A small network was shown many inputs. Here are its activations along a few directions, one row for each input.
Each table varies a few parts of the input and shows all the possible inputs, shuffled.
Descriptions start from the smaller parts, as in this example, which fits no table here: one of 8 places around a ring, together with either a single point or one of 9 places along a line or (one of 2 separate values, together with one of 6 places along a line).
Shared parts are said once, and a part with two or three values counts as separate values.

Table:
row 1: [  6, -37,  17, -45, -25, -80, -10,   0, -12, -51,   8, -31,  78,   6,  21,
  17]
row 2: [  8,   3, -23,  -5,   7,  44,  -6,  -2,   9,  24,   7,  26,  -4, -24,  19,
  12]
row 3: [ -1,   8,   6,  20,   2, -32, -21,  -4,  14, -18,  -1, -45, -12, -17, -45,
   6]
row 4: [-11,  19,   8,  13,  -3, -21,  16,   1, -27, -10,   5,  -5,  13,  28, -40,
 -14]
row 5: [  8,  11, -25,   5,   6,   6,   9, -17,   2, -20,  20, -24,  24,   5, -43,
 -15]
row 6: [ -5, -17, -12,   0,  -3,  31,   7,  15,   2,  40,  20,  33,  -9, -13,  13,
   9]
row 7: [  8, -50,  -3, -56,  17, -39, -17,  33,  23,  15, -22,  14,  36,   8,  84,
  11]
row 8: [  8,  -9,  23,   1,  -5,  23,  11,   4, -19,   5, -19,  36, -40,  -1,  42,
 -21]
row 9: [  3,  29,  -2,  22,   0,   2, -13, -17,  13, -17,  16, -40,  25,   8, -28,
   6]
row 10: [  5,  16, -28,  11,   4,  36, -10, -11,  28,  24, -11,  10,  -7, -16,  29,
  22]
row 11: [ -2,  14,  -5,  11,   7, -13,  -3, -12,  17, -19,  -8, -43,   0,   9, -43,
  15]
row 12: [ -7,  -2, -14,  10,   8,   5, -21,   9,  25,  22, -18,  -4, -45, -44,  15,
  21]
row 13: [  1,  -5,   5,  -6,  -6,   0,  12,  -3, -25,   0,  26, -11,  21,  26, -52,
  -7]
row 14: [ -1,   3, -12,  -4,  16,  25, -13,  -8,  20,  22, -18,   3, -32, -21,  22,
  30]
row 15: [-16,   7,   0,  14,   4,  14,   5,  15,  -9,  30,   4,  40, -16, -13,  26,
   2]
row 16: [  1,   0,  11,  -6,  -6,  21,  13,   6, -12,  17,  -7,  48, -32,   8,  32,
 -14]
row 17: [ -4,  12,  29,   1, -14, -12,  16,  -1, -26, -25,   6,   2,   2,  35, -31,
 -31]
row 18: [  1,  -1,  25,  15, -12, -13,  23, -10, -22, -39,  -6,  -9,  -4,  16, -21,
 -49]
Q: What do these inputs look like to the network?
A: one of 2 separate values, together with either a single point or one of 8 places along a line
Q: Which other rows does row 6 become when the place on the line of 8 takes its other values? List them by row number.
A: row 2, row 8, row 10, row 12, row 14, row 15, row 16

Table:
row 19: [ -1,  -9,  -5,  -4,   5,  45,  10,  17,  -4,  41, -10,  60, -49, -16,  53,
  -4]
row 20: [  3,  19,  11,  13,  -4,   8,   4, -26,  -3, -20, -16, -13, -22,   1, -15,
  -8]
row 21: [  4,  14, -17,   4,   6,  14,  -6, -11,  15,  -7,  16, -17,  29,   0,  -9,
   9]
row 22: [ -5, -19,   4,  -3, -10, -20,   4,  16,  -9,  -3,  15,   4,  28,  13,  -7,
  -6]
row 23: [  0,   4, -15,   2,  14,  59,   2,   5,   5,  48, -10,  42, -57, -29,  37,
  11]
row 24: [  0,   9,  19,  14,  -5,  -5,  10,  -8, -10, -24, -17,   6, -11,   9,  -1,
 -27]
row 25: [  8, -15, -18, -27,  13,  25, -10,  12,  21,  49, -21,  31, -27, -25,  72,
  31]
row 26: [ -1,  -5,  19,   2,  -6, -24,   4,  -2,  -4, -28, -21,   3,   6,   6,  17,
 -18]
row 27: [ -3,  -8,   6, -11,   1, -37, -11,  -1,   2, -10, -11, -17,   7,  -7,  -6,
   8]
row 28: [  4, -11,  -2, -16,   1, -23,  -8,   4,   4,  -7,   3, -23,  18,   1,  -5,
  10]
row 29: [  4,   2, -10, -13,   0,  -4,  -3,  -8,   9,  -9,  12,  -9,  42,   9,  13,
  11]
row 30: [  0,  13,   1,  12, -10,  15,  13,   1,  -9, -10,  18,  13,  22,  22,  -4,
 -17]
row 31: [ -1,  28,  -7,  19,   3,  24,   6, -10,  -1,  -2,  20,  -3,  16,  14, -17,
  -7]
row 32: [ -1, -22,  -5, -23,   2,  22,   7,  16,   2,  41, -14,  56, -33, -14,  76,
  12]
row 33: [  4,   0, -27, -14,  17,  43,  -8,   0,  20,  48, -16,  26, -43, -39,  47,
  37]
row 34: [ -5,  -2,  20,   3, -10, -14,   8,  -1, -16, -12,  -3,   4, -16,  10, -21,
 -17]
row 35: [ -6, -19,  18,  -3, -10, -33,  -1,  11,  -8, -17,  -7,   2,   4,   2,  -3,
 -13]
row 36: [  7,   0,   4,  -4,  -5, -23, -10, -11,   9, -23, -27, -20,   8,  -6,  13,
   5]
row 37: [ -3,   6,  13,  10,   1,   0,  -2,  -8,  -4,  -6,  -1, -14, -22,   0, -35,
 -10]
row 38: [  0,  -1, -12,  -4,   6,  -1,  -7,  -8,   8,   6,  18, -24,  16,  -1, -29,
  17]
row 39: [  9,  15,   0,   4,   3,  -3, -12, -23,  15, -17, -23, -30,  -8,  -5,  -6,
   8]
row 40: [ -3,   3,   1,   1,  -5,  -6,   7,   6,  -3, -11,  14,  11,  40,  21,  16,
 -11]
row 41: [ -3,  14,   2,  14,   4,   3,   4,  -2,  -9,  -2,  12, -14,  -9,   4, -34,
  -7]
row 42: [  1,   5,  -1,   3,   2, -16, -16,  -7,   9,  -6,  -9, -30,  -8, -11, -27,
  11]
row 43: [ -6,  -1,   6,  10,  -4,  -2,  11,  10, -16,   3,  20,   8,  12,  19, -25,
 -17]
row 44: [ -3, -19,  10,  -5,  -8, -24,   7,  15, -11, -16,   8,   2,  16,   6,  -2,
 -12]
row 45: [  1, -14,  -9, -10,  -1, -20,  -9,   8,   5,   2,  12, -16,  32,   1, -11,
  12]
row 46: [ -5,  10,  -3,  16,   4,   9,   3,  -1,  -7,   9,  22,  -9,   5,   9, -39,
  -4]
row 47: [  3,   4, -10,   0,   4,  -7,  -9,  -3,   6,  -5,   6, -30,   4,  -7, -26,
  13]
row 48: [ -2,  -1,   9,   7, -10,  -6,  12,   9, -18, -10,  11,   2,  -2,  11, -22,
 -17]
Q: Changing only one part turns row 20 into row 39. The same change can be made to row 46. Which row results?
A: row 38
Q: What do these inputs look like to the network?
A: one of 5 places around a ring, together with either a single point or one of 5 places along a line
Q: Which other rows agree with row 32 in the place on the ring of 5? List them by row number.
A: row 22, row 26, row 35, row 40, row 44
Q: Which other rows does row 44 become when the place on the ring of 5 takes its other values? List them by row number.
A: row 28, row 41, row 47, row 48

Table:
row 49: [  0, -13,  16,  -3, -10, -34,  -7,  -4,   4, -23, -30,  -7,   3,  -2,  15,
  -5]
row 50: [  5,   3, -16, -14,  10,  -7, -12,  -1,  14,   8,  10, -17,  43,  10,   5,
  19]
row 51: [  7,  30,  -7,  10,  11,   5, -11, -13,   7,  -5, -14, -32, -19,  -8, -23,
   9]
row 52: [ -6,  16,  20,  20,  -7,  -4,   2, -25,  -4, -22, -22,  -3, -26,  -3, -14,
 -14]
row 53: [  5,  -2, -10, -13,  -8, -17,   7,  25, -16,   9,  16,   2,  38,  25,   6,
   5]
row 54: [ -1, -12,  18,   4,  -8,  -4,  18,  15, -29,   2,  12,   4, -31,  13, -38,
 -22]
row 55: [ -2,  31, -13,  10,  12,  22,  -3, -20,   5,   9,  18, -13,  15,   9, -24,
  10]
row 56: [ -6,  20,  -6,  24,  -5,  17,  11,   8, -13,   5,  24,  12,  16,  16, -23,
 -14]
row 57: [-13, -18,  -1,  -7,  10, -20, -20, -20,  31, -26,  -1, -15,  15, -38,   7,
  12]
row 58: [ 20, -14, -23, -21,   5,  70,   7,  18,  10,  59, -24,  53, -63, -23,  87,
  20]
row 59: [-10, -40,  21, -10, -10, -29,   8,  16,  -9, -15,  11,  15,   8,   3,   0,
 -21]
Q: What do these inputs look like to the network?
A: either a single point or (one of 2 separate values, together with one of 5 places around a ring)
Q: Which other rows does row 52 become when the choice among 2 separate values takes its other values? List them by row number.
A: row 49

Table:
row 60: [ -4,   8,  10,   9,  -2,  10,  -3,  12,   1,   8, -18,  34, -30,  -2,  26,
 -14]
row 61: [  4,   7, -17,  -5,  -1,  35,   2,   0,  10,   7,   9,  14,  -9, -13,  24,
  10]
row 62: [  6,   7,  -4,   5, -14,   3,   6, -22,  -3, -18,  15, -18,  24,  11, -25,
   3]
row 63: [  0,  15, -18,  -6,  24,  24,  -6,  -8,  15,  22,  -4,   4,   3, -12,  28,
  21]
row 64: [ -3, -11,  -6, -12,  13,  18,   5,   0,  -2,  22,   8,   9, -27, -21,  10,
  14]
row 65: [  6,  -2, -13,   6,   0,  37,  12,   8,  -1,  14,   4,  19,  -6,  -3,  23,
  -5]
row 66: [ -2,  -7,   0,  -1, -10, -14,   3, -11,  -8,  -9,  14, -21,   5,   1, -42,
   7]
row 67: [  1,  23,   2,   0,  -4, -27, -17, -19,   5, -19, -15, -30,   5,   1, -20,
   9]
row 68: [ -5,   5,   0,   6,   8,  32,   3,  12,   4,  20,   4,  35,  -6,  11,  26,
 -13]
row 69: [  2, -14,  -3,  -7,  10,  21,   7,  20,  -6,  24,   8,  15, -32,  -9,   9,
  -2]
row 70: [  0,  -4, -16,  -7,  16,   5, -16,  -1,  11,  39,  -7,   1, -13, -24,   5,
  23]
row 71: [ -4,  19, -13,  11,   7, -11,  -2, -20,   4, -12,   5, -26,  36,   4, -19,
  13]
row 72: [  6,   3,  -3,  -4,  -3,  19,  -3,   0,  12,  -1, -13,   9, -35, -22,  24,
   5]
row 73: [  1,  -2,  10,  -5,  -6, -13,  11,   1, -18,  -6,  15, -15,  -2,  16, -39,
  -5]
row 74: [ -7,   8,  20,  23, -12, -19,   0,  -3,  -9, -22, -10,  -1,   6,  15, -23,
 -26]
row 75: [  4,   6, -10,   4,  14,  10, -16,  -2,  24,  14, -28,  -3, -19, -27,  23,
  11]
row 76: [-13,  -2,  13,  17,  -6, -22,   3,   9, -13,  -4,  12,   1,  11,  13, -39,
 -17]
row 77: [  5,   6,  -1,  15, -11,   4,  15,  -3, -11, -20,  16, -13,  24,  16, -23,
 -11]
row 78: [  2, -51,   6, -43,  -1, -29,  -7,  22,  11,  12, -15,  16,  29,   4,  79,
  20]
row 79: [  1,   8,  15,   6,  -6, -13,  14, -10, -18, -28,  -5, -17,  -5,  13, -18,
 -14]
row 80: [-10,  -9,   7,   2,  11,  14,  -2,  22,  -3,  32,   5,  32, -25,  -1,  10,
 -10]
row 81: [ -7,   3,  -8,   6,   9, -24, -13,  -2,   5,  -4,   5, -31,  16,  -6, -39,
  13]
row 82: [ 12,  -3,   6,  -6,   1,  22,   6,   3,  -2,   9, -18,  16, -39,   0,  24,
  -5]
row 83: [ -5,  15,  14,  14,  -4,  -1,   5,  -1,  -7, -14,  17,   2,  25,  27, -20,
 -22]
row 84: [  5, -41,   2, -32, -17, -69,  -3,   6,   2, -32,  -4,  -9,  66,  12,  17,
  -2]
row 85: [  3,  11,   8,   5, -15, -13,  -3, -13,  -3, -35,  -2, -24,  -4,  -3, -21,
  -3]
Q: Changing only one part turns row 60 into row 74. The same change can be made to row 80. Which row results?
A: row 76
Q: What do these inputs look like to the network?
A: one of 2 separate values, together with either a single point or (one of 3 separate values, together with one of 4 places along a line)
Q: Which other rows does row 67 become when the choice among 3 separate values takes its other values? List them by row number.
A: row 71, row 81
Q: Which other rows does row 63 become when the place on the line of 4 takes its other values? List them by row number.
A: row 61, row 65, row 68
